Each row below holds a small network's activations on one input, seen along a few directions.
In each table, some parts of the input vary, and every possible input appears once, in random order.
Descriptions start from the smaller parts, as in this example, which fits no table here: one of 6 places along a line, together with either a single point or one of 9 places along a line or (one of 2 separate values, together with one of 5 places around a ring).
Shared parts are said once, and a part with two or three values counts as separate values.

A family of inputs:
x1: [  6  17  -9 -17   1  -9  47  40  28  22 -20]
x2: [  6  28 -15 -22 -22  -2  15  43  36   8 -19]
x3: [  1 -49   3  20   8 -21 -52 -30 -25 -48  17]
x4: [ 20  26  -6 -21  -8   8  -2  39  46  18   0]
x5: [ -2 -43 -15  38  19   9  12   5  49  20  16]
x6: [  0  38 -12 -25 -19   1  11  18  15  -4 -24]
x7: [-20 -45  -1  23  13  -1   2 -32   5   2  19]
x8: [-17  20   5 -11   5 -12  34  12 -37 -10 -23]
x9: [ 13  36   0 -24  -9  11  -5  13  26   9  -6]
x10: [ -2  31  12  -9 -13  -2 -17   5 -17  -7  -6]
x11: [ 14 -14  10  10  -9  -8 -42 -20 -37 -24   9]
x12: [  4  16   6  -3   5 -20  27   3 -58 -25 -16]
x13: [-19 -37  -3  13 -12   4 -34 -27  14 -16  21]
x14: [ 14 -24  15  17  14  -9  -4 -25 -47  -9   7]
x15: [ -4  19  18  -4  11  -5  19   2 -26   7  -8]
x16: [  2 -58   8  30  30 -23 -16 -35 -34 -33  15]
x17: [-16  32  -3 -15 -18  -9   1  14 -29 -24 -22]
x18: [-19 -45   3  20  -2  -7 -44 -26  -6 -30   9]
x19: [ 6 -5 -4  3 13 18 15 -8 18 30  2]
x20: [  4  28  -1  -8 -18 -18  -7   5 -50 -38 -15]
x21: [ 15 -11 -14   9  16  13  18  19  40  40   7]
x22: [ -4   0  -3  -7 -18  13 -25 -13   5   8  14]
x23: [-11 -38  -5  29  18  12   7 -23  27   9  11]
x24: [ 20  16  -4 -14  15   0  31  35  38  34  -1]
x25: [ 12  25   4 -18  13   5  28  10  17  24  -7]
x26: [ -1  26  -5 -20   3  -5  44  16   7  10 -25]
x27: [ -8 -17  11  13  12   3   4 -16 -26  10   0]
x28: [ -7  -8   7   5 -13   6 -33 -13 -17  -5   2]
x29: [ -5  -9   1   2   7   9  11 -17  -5  23  11]
x30: [ 17  26  15   0 -12 -13 -25  -4 -39 -23   0]
x31: [  1  25   7 -17   7  -1  26   2  -5  19   4]
x32: [-11 -30  -5  19  -7  21 -28 -18  36  -9  13]
x33: [-13  37 -12 -27 -24  -5   8  13  -8 -11 -11]
x34: [-20 -54   6  30  22 -11  -8 -31 -15 -13   7]
x35: [ 16  15  21   5  11 -13  12  -7 -48  -9  -1]
x36: [-13  25  -4 -22  -1  -9  41  11 -16   2 -12]
x37: [  7   4  -6  -5 -10  25 -21  -3  27  13   3]
x38: [ 15  -4 -13  -1  -8  22 -16  25  49  23   9]
x39: [  2  36   1 -22 -16   2  -9   5   4   5   5]
x40: [ -2 -36 -12  27  -7  20 -23  11  57   2  16]
What is each input in this table made of?
> one of 2 separate values, together with one of 4 places along a line, together with one of 5 places along a line
The inputs of x14 and x21 match in every part but the place on the line of 5. If x35 is changed in the same way as x14 into x21, which row does it become?
> x24
Change only the choice among 2 separate values in x18. List by row number the other rows that result.
> x34
Change only the choice among 2 separate values in x13. List by row number the other rows that result.
> x7
Start at x6 and move only the place on the line of 4, one step at a time. The first step leads to x9. Which rows follow, in order?
> x37, x32
Change only the place on the line of 5 in x36. List by row number the other rows that result.
> x1, x8, x12, x26

A family of inputs:
x41: [ 3  8 -5 -8 -6  3  0  8 19  5  0]
x42: [ -1   3   2  -4  -4  -4 -10  -2  -6 -10   0]
x43: [ 7 10 -2 -4 -3  8  1 10 11 12  0]
x44: [ -7 -50   3  30  10   0 -29 -32  -6 -14  19]
x45: [ 3  5 -2 -2  5  0 16 11 12  9 -4]
x46: [  4   6   5   1  -4   0  -8  -2 -13  -4  -1]
x47: [ -8   1  -1   1  -4  -4   0   0 -10 -10  -4]
x48: [ 2  9  1 -6  3  4 11  5  8 16  0]
x49: [  0  -1   1   1   4  -8   7   0 -14  -6  -4]
x50: [-5  5 -6 -4 -4  4  9 10 15  5 -7]
x51: [  1   5   5  -2   3  -2   3  -9 -16  -2   0]
What is each input in this table made of?
> either a single point or (one of 2 separate values, together with one of 5 places around a ring)
Change only the choice among 2 separate values in x50. List by row number the other rows that result.
> x47

A family of inputs:
x52: [ -1  19   0 -13  -7   0   7   6  -5   7  -2]
x53: [ -7 -10  -7   3   2  -7  11   7   6  -3  -2]
x54: [  1  21   3 -12  -3   3   8   3  -2   4  -6]
x55: [ -7   3  -6  -5  -8  -8   0   9  -3 -13  -5]
x56: [11  7  4 -6 -1 -4 -9  1 -5 -4  2]
x57: [ -4   5  -5  -1  -7  -4   0   8  -4 -14 -10]
x58: [11  9  5 -3  0 -2 -8  1 -5 -5  0]
x59: [ -6 -19   1   7   8   0  -3 -16  -2  -1   8]
x60: [10  7  3 -5 -3 -4 -9  4 -7 -2  4]
x61: [ 9 -7  2  3  8 -2  2  2  2  7  7]
x62: [12 -5  3  8  9  2  2  1  1  6  2]
x63: [-4 -9 -5  7  3 -3 12  6  5 -4 -7]
x64: [ -5  -5   2   1  -6  -2 -15 -12 -13  -8   6]
x65: [ -4  -3   5   3  -3   0 -14 -15 -11 -11   3]
x66: [11 -4  4  5 11  0  3 -1  4  5  4]
x67: [10 -7  2  1 10 -3  3 -1  4  6  5]
x68: [ 2  7  0 -1  6  6 18  3  3 15 -4]
x69: [ -6 -19   2  13   6   3  -5 -11  -6   2   7]
x70: [ -5  -5   3  -1  -3  -3 -14 -15 -11 -10   4]
x71: [ -6   6  -4  -4  -5  -6   1   5  -1 -16  -9]
x72: [-1  6  1 -1  5  5 16  5  2 17 -2]
x73: [ 3 20  2 -9 -5  5  7  5 -6  5 -7]
x74: [ 13   9   4   0  -2   0 -10   3  -8  -3  -1]
x75: [ -7 -10  -6   1   5  -7  12   4   8  -5  -4]
x76: [-2  5 -1 -5  5  1 17  4  4 16  1]
x77: [ 10   7   5  -1  -3  -1 -11   5  -9  -1   1]
x78: [  1  -7 -11   1 -12  18 -20   7  48  13   8]
x79: [ -7   3  -4  -2  -9  -5  -2  10  -5 -12  -8]
x80: [  2   7 -10  -8 -23  17 -31   9  39   2   7]
x81: [ -6 -19   1   9   6   0  -4 -13  -4   1  10]
x82: [ -7 -10  -5   6   2  -3  10   8   4  -2  -5]
x83: [ -5 -17   3  11   9   2  -3 -16  -2  -2   6]
x84: [ -7   4  -5  -7  -6  -9   0   5  -1 -15  -7]
x85: [  0  19   1 -15  -4   0   8   3  -3   5  -4]
x86: [ -5  -5   4   5  -6   1 -16 -10 -15  -7   3]
x87: [10 -7  3  7  8  1  0  4  0  9  4]
x88: [ -2  -4   4   6  -5   2 -15 -13 -14 -10   2]
x89: [-1  6  0 -7  7  2 18  1  6 14 -1]
x90: [ 0 19  2 -9 -7  4  5  7 -7  8 -5]
x91: [-6 -8 -4  4  5 -5 13  4  8 -6 -5]
x92: [ -3 -18   2  14   7   4  -4 -14  -5   0   5]
x93: [ 0  8  1 -4  8  4 19  1  6 14 -3]
The inputs of x75 and x84 match in every part but one. If x82 is changed in the same way as x75 into x84, which row does it become?
> x79
What is each input in this table made of?
> one of 2 separate values, together with either a single point or (one of 4 separate values, together with one of 5 places around a ring)
Change only the choice among 2 separate values in x87. List by row number the other rows that result.
> x77
Change only the choice among 4 separate values in x73. List by row number the other rows that result.
> x57, x74, x88

A family of inputs:
x94: [  5  17   1 -12  -8  -4  -2   9  -5  -3  -4]
x95: [-3  5 -6 -2 -5  5  3 10 19  3 -6]
x96: [ 6  2 -2  1  6  4 13  8 15 13  0]
x97: [  5  12   3  -5   4  -3  14   8 -11   5  -7]
x98: [ -3  16  -3  -8  -8  -2   5   9  -7  -7 -10]
x99: [-4 12  0 -9  0 -8 15  6 -8 -1 -6]
x100: [ -7 -42  10  27  10  -9 -31 -40 -31 -31  13]
x101: [-10 -54   4  32   7  -1 -34 -32 -13 -16  21]
x102: [  5  19   4 -10  -4   1   4   2 -10   6  -3]
x103: [ 5  6 -5 -6 -4  4 -4 10 20  6  1]
x104: [-3  0 -6 -5  2  1 14  7 16  9 -2]
x105: [ 4  8  0 -5  0 10  2  4 15 15  2]
What is each input in this table made of?
> one of 2 separate values, together with either a single point or one of 5 places around a ring
The inputs of x100 and x101 match in every part but the choice among 2 separate values. If x97 is changed in the same way as x100 into x101, which row does it become?
> x96
